Small tables with named rows and columns. After each table, cells are looked up by row and column.

Puvif:
	Mupab	Sus	Lofiti
Mogogid	236	185	143
Rugilos	150	121	115
Fona	68	94	187
Kezi	163	48	102
Temos	139	88	120
Korig	202	104	73
Pivalab	243	177	117
Nomo	239	164	121
Zele	51	77	195
Bedit	61	87	180

What is the Sus of Bedit in Puvif?
87
What is the Mupab of Bedit in Puvif?
61
What is the Sus of Pivalab in Puvif?
177
What is the Lofiti of Zele in Puvif?
195
What is the Mupab of Kezi in Puvif?
163
What is the Sus of Kezi in Puvif?
48
What is the Sus of Korig in Puvif?
104
What is the Mupab of Korig in Puvif?
202
What is the Mupab of Temos in Puvif?
139
What is the Lofiti of Kezi in Puvif?
102
What is the Sus of Fona in Puvif?
94
What is the Mupab of Fona in Puvif?
68
What is the Sus of Zele in Puvif?
77
What is the Lofiti of Fona in Puvif?
187
What is the Lofiti of Korig in Puvif?
73
What is the Lofiti of Pivalab in Puvif?
117
What is the Lofiti of Bedit in Puvif?
180

Nabugeb
cols = Rir, Pokagov, Zage, Zulo, Fasare, Fivob, Tal, Nesako, Soz, Fas
Nirazus: [0.7, 0.6, 0.8, 0.6, 0.7, 0.2, 0.7, 0.9, 0.8, 0.4]
Rap: [0.4, 0.8, 0.6, 0.6, 0.8, 0.6, 0.3, 0.9, 0.7, 0.4]
Pulugal: [0.6, 0.7, 0.7, 0.4, 0.7, 0.4, 0.8, 0.9, 0.9, 0.6]
Lilura: [0.5, 0.2, 0.2, 0.1, 0.9, 0.8, 0.3, 0.8, 0.5, 0.9]
Gor: [0.7, 0.5, 0.9, 0.5, 0.5, 0.1, 0.8, 1.0, 0.7, 0.3]
Rapaluk: [0.6, 0.7, 0.7, 0.5, 0.7, 0.5, 0.6, 0.9, 0.9, 0.4]
Dudilit: [0.4, 0.5, 0.5, 0.3, 0.6, 0.6, 0.3, 0.9, 0.5, 0.7]
Bitif: [0.6, 0.6, 0.7, 0.4, 0.9, 0.5, 0.6, 0.7, 0.7, 0.6]

What is the Zage of Lilura in Nabugeb? 0.2
What is the Rir of Rapaluk in Nabugeb? 0.6
What is the Zage of Rapaluk in Nabugeb? 0.7
What is the Tal of Rap in Nabugeb? 0.3
What is the Tal of Lilura in Nabugeb? 0.3
What is the Soz of Lilura in Nabugeb? 0.5
What is the Nesako of Lilura in Nabugeb? 0.8
What is the Soz of Gor in Nabugeb? 0.7
What is the Nesako of Rapaluk in Nabugeb? 0.9
What is the Soz of Rap in Nabugeb? 0.7
What is the Rir of Dudilit in Nabugeb? 0.4
What is the Nesako of Bitif in Nabugeb? 0.7
Row with the largest Fas: Lilura

Desilad:
	Vesaba	Zalab	Sapa	Zoke	Vazote	Topo	Putu	Numeve
Gasof	98	105	123	140	107	180	176	140
Pugage	178	196	190	170	186	129	158	143
Lokas	109	110	170	132	117	169	180	151
Sego	106	133	80	166	120	178	170	119
Ravubez	87	48	196	89	80	187	178	185
Pog	64	46	104	111	64	207	176	156
Saral	103	143	70	176	123	177	176	107
Ker	132	123	216	126	136	154	175	166
Patigo	173	122	73	137	138	171	95	187
Gor	175	122	55	140	137	174	89	186
Detok	163	117	81	136	133	173	105	182

Vesaba of Pugage is 178
Putu of Sego is 170
Numeve of Gor is 186
Zoke of Lokas is 132
Vazote of Lokas is 117
Putu of Gor is 89
Numeve of Saral is 107
Putu of Pog is 176
Vesaba of Gor is 175
Zoke of Pugage is 170

Pitaz:
         Bizi  Notazu  Vozo
Zag        81     101   180
Bibilag    63     120   138
Gedima    189     129   133
Fuzu       88     127   197
Kul       227     152   142
Zanof      58     120   174

What is the Notazu of Zanof in Pitaz?
120
What is the Notazu of Bibilag in Pitaz?
120
What is the Bizi of Kul in Pitaz?
227
What is the Notazu of Zag in Pitaz?
101
What is the Vozo of Zanof in Pitaz?
174
What is the Vozo of Gedima in Pitaz?
133
What is the Vozo of Zag in Pitaz?
180
What is the Vozo of Fuzu in Pitaz?
197
What is the Notazu of Gedima in Pitaz?
129
What is the Vozo of Kul in Pitaz?
142
What is the Bizi of Bibilag in Pitaz?
63
What is the Bizi of Zanof in Pitaz?
58
What is the Bizi of Zag in Pitaz?
81
What is the Notazu of Kul in Pitaz?
152
What is the Bizi of Gedima in Pitaz?
189
What is the Notazu of Fuzu in Pitaz?
127
What is the Vozo of Bibilag in Pitaz?
138
What is the Bizi of Fuzu in Pitaz?
88

Table Leb
cols = Favoso, Mamim
Nif: [0.7, 0.6]
Vizoke: [0.5, 0.4]
Memuk: [0.2, 0.6]
Fezub: [0.5, 0.2]
Dak: [0.2, 0.4]
Gem: [0.1, 0.6]
Rof: [0.7, 0.4]
Nuza: [0.5, 0.8]
Des: [0.4, 0.8]
Zuk: [0.5, 0.7]
Mupap: [0.3, 0.6]

What is the Mamim of Vizoke in Leb? 0.4
What is the Mamim of Rof in Leb? 0.4
What is the Mamim of Dak in Leb? 0.4
What is the Favoso of Des in Leb? 0.4
What is the Mamim of Mupap in Leb? 0.6
What is the Favoso of Fezub in Leb? 0.5
What is the Favoso of Rof in Leb? 0.7
What is the Favoso of Mupap in Leb? 0.3
What is the Favoso of Nuza in Leb? 0.5
What is the Favoso of Vizoke in Leb? 0.5
What is the Mamim of Gem in Leb? 0.6
What is the Mamim of Fezub in Leb? 0.2
What is the Favoso of Gem in Leb? 0.1
What is the Mamim of Memuk in Leb? 0.6
What is the Favoso of Nif in Leb? 0.7
What is the Mamim of Des in Leb? 0.8
What is the Mamim of Nif in Leb? 0.6
What is the Mamim of Zuk in Leb? 0.7
What is the Mamim of Nuza in Leb? 0.8

Bofi =
cols = Peted, Lezovi, Satel
Los: [96291, 37472, 7812]
Dip: [77818, 27650, 8593]
Tanuk: [77818, 25865, 8984]

What is the Lezovi of Dip in Bofi? 27650
What is the Peted of Tanuk in Bofi? 77818
What is the Lezovi of Tanuk in Bofi? 25865
What is the Satel of Los in Bofi? 7812
What is the Peted of Dip in Bofi? 77818
What is the Satel of Tanuk in Bofi? 8984
What is the Lezovi of Los in Bofi? 37472
What is the Peted of Los in Bofi? 96291
What is the Satel of Dip in Bofi? 8593

Dodavu:
          Dotir     Nor   Fivem   Rumif  Defafu   Disug     Meb  Pesemu     Buf    Miri
Zagigom  53.123  79.970  33.423  72.062  42.439  86.654  62.851  52.191  63.708  70.433
Val      44.593  77.700  78.744  47.033  50.470  72.109  47.199  79.644  77.530  41.887
Dav      57.519  75.497  36.080  70.942  38.360  85.932  61.434  50.469  63.865  73.963
Muvivi   67.325  40.654  64.733  70.727  81.237  92.194  75.406  75.055  78.093  38.205
Kek      48.724  31.826  58.977  57.325  75.867  79.808  57.916  44.333  68.506  78.292
Kagig    72.857  44.732  75.028  73.569  83.194  87.314  75.913  66.935  77.614  21.278
Mez      60.978  78.931  37.229  62.501  40.929  81.156  74.553  63.157  55.013  71.590
Nugeli   45.694  81.592  83.217  48.194  52.500  71.289  49.597  81.071  79.863  40.052
Ruz      54.096  32.300  50.140  60.082  78.439  65.239  55.893  41.547  65.202  75.626
Mamabe   73.162  42.321  74.677  74.365  80.315  81.694  77.132  67.650  79.712  22.978
Tozef    54.953  27.940  52.982  58.035  77.412  63.348  56.207  39.878  65.615  71.833
Pekuduv  40.778  79.877  79.144  47.528  51.398  71.823  46.068  79.590  79.066  45.779
Buvabov  50.145  78.012  79.579  39.611  53.650  68.725  43.351  82.848  77.491  42.533
Rimi     54.301  79.592  32.168  70.871  40.471  87.513  64.734  54.767  63.162  70.603

Buf of Nugeli: 79.863
Dotir of Val: 44.593
Miri of Zagigom: 70.433
Dotir of Kagig: 72.857
Disug of Muvivi: 92.194
Pesemu of Ruz: 41.547

